Each row below holds a small network's activations on one input, seen along a few directions.
In each table, some parts of the input vary, and every possible input appears once, in random order.
Descriptions start from the smaller parts, as in this example, which fits no table here: one of 4 places along a line, together with either a single point or one of 9 places along a line or (one of 3 separate values, together with one of 8 places around a ring).
Shared parts are said once, and a part with two or three values counts as separate values.
In the rows, zero is written as 128.

Table:
r1: [141 166 147 193  89  48 104 122 129 157 134 103 219 134 168 142]
r2: [113 143 127  55 135 212 129 158 110  52 155 158  56 111 114 136]
r3: [123 198 173 175  99  68  81 130 147 154 147  81 212 127 198 118]
r4: [156 128  97 132 126 100  61  78 175 179 130  62 182 191 163 120]
r5: [103  63 124 122 136 168 202 169  88 106  97 179  58 101  69 131]
r6: [172 101 120 163 165  51 115  37 178 208  99  96 187 153 112 145]
r7: [ 82 162 155 101 116 186 157 202  92  67 156 175  67  82 143  96]
r8: [157 180 147 126 118  91  52  86 161 144 149  67 200 160 166 158]
r9: [103 133 129 119 108 166 181 198  70  70 142 189  71  87 113 117]
r10: [128  69  95  93 184 175 191 111 120 113  99 184  42 101  63 124]
r11: [115  97  76  62 145 224 137 153 119  85 132 150  38 138 107  94]
r12: [143  96 146 193 115  47 125  92 148 202  95  93 205 152 121 155]
What do these inputs look like to the network?
> one of 2 separate values, together with one of 6 places around a ring
The inputs of r11 and r5 match in every part but the place on the ring of 6. If r4 is changed in the same way as r11 into r5, which row does it become?
> r12
Change only the choice among 2 separate values in r10. List by row number the other rows that result.
> r6

Table:
r13: [121 135 138 163 123  98 137 118 128 136 113 142 164 108 135 139]
r14: [112 151 129 134 106 120 104 151 127 143 145 109 142 143 177 103]
r15: [150  97 103 114 144 128 104  83 166 147 128 110 137 167 123 137]
r16: [118 155 151 154 108 106 122 155 126 140 148 123 148 125 157  95]
r17: [133 111 124 163 128 102 142 126 136 163 110 114 143 131 120 101]
r18: [132 175 163 134 136  99 117 125 130 122 150 120 146 109 159 134]
r19: [127 177 157 106 132 127  88 116 146 134 155 110 143 129 153 123]
r20: [131 128 112 122 134 140  92 106 154 123 124 100 147 149 147 127]
r21: [115  73 140 116 133 147 163 139 116 130 112 148  91 128  84 151]
r22: [122 160 136 112 124 139  85 122 159 120 157 100 142 144 171 113]
r23: [151 161 140 137 119  97 118 124 114 110 141 117 155 121 136 160]
r24: [128 107 103 143 126 118 125 123 136 166 108 101 137 149 140 110]
r25: [120 120 105 144 116 122 112 135 122 146 113 109 147 148 153 116]
r26: [131 138 106 138  89 120 105 151 113 131 136 106 151 155 155 128]
r27: [ 90 135 174 113 115 160 143 178 113 102 141 142  99 107 133 125]
r28: [ 98 145 122  77 139 202 161 178  99  63 158 184  44  91 127  91]
r29: [154 116 124 107 151 115 107  77 153 161 126 118 138 152 104 147]
r30: [131 153 140 158  97  96 131 134 118 122 136 140 168 114 137 151]
r31: [142 146 112 114 107 138  84 122 145 108 147  97 151 157 148 140]
r32: [142  93 117 158 127  93 142 116 132 166 120 130 143 146 108 117]
r33: [137 141 129 159  91 105 123 153 110 128 139 120 157 136 135 119]
r34: [118 132 100  80 123 201 161 177  85  53 148 182  50 102 106 117]
r35: [125 123 127 164 117 107 129 138 121 143 115 122 153 131 133 108]
r36: [105  92 147 122 134 155 163 150 122 125 102 132  91 113  95 134]
r37: [128 123 136 163 133  94 150 107 142 156 107 134 154 108 122 133]
r38: [140 143 139 143 145  98 125 108 124 124 118 119 151 115 134 147]
r39: [137 146 134 116 142 128  95 100 141 137 122 110 149 136 129 138]
r40: [115 166 162 154 113  98 129 135 134 135 144 144 159 103 159 127]
r41: [107 115  98  88 150 202 166 162  95  69 124 183  46  98 103 107]
r42: [108 121 153 116  98 158 145 176  96  91 132 139 107 119 110 151]
r43: [ 97 104 150 124 125 160 150 160 107 105 108 141 103 114 109 140]
r44: [158 114 131 136 154  86 138  85 134 148 122 127 141 132 110 157]
r45: [126  84  88  79 158 191 177 140 103  94 127 192  33 110  79 117]
r46: [147 164 134 109 115 127  87 115 131 121 146 107 153 143 130 150]
r47: [139 115 110 121 145 136 105  94 169 144 118  93 136 150 134 121]
r48: [138  90  96 137 125 110 124 112 132 169 117 118 138 165 128 125]
r49: [144 133 131 114 152 123 107  88 156 157 117 101 138 135 116 132]
r50: [149 131 137 143 155  94 137  96 138 144 112 111 140 115 121 141]
r51: [115 103  93  85 160 197 178 151 109  88 118 177  34  96  89 100]
r52: [137 106 129 157 132  85 150  96 138 159 116 150 155 124 110 148]
What do these inputs look like to the network?
> one of 5 places along a line, together with either one of 2 separate values or one of 6 places around a ring
The inputs of r31 and r15 match in every part but the place on the line of 5. If r46 is changed in the same way as r31 into r15, which row does it become?
> r29
Change only the choice among 2 separate values in r34. List by row number the other rows that result.
> r42
A walk changes only the place on the ring of 6. It starts at r39 and steps to r38. List the rest of the walk in order.
> r13, r35, r25, r20
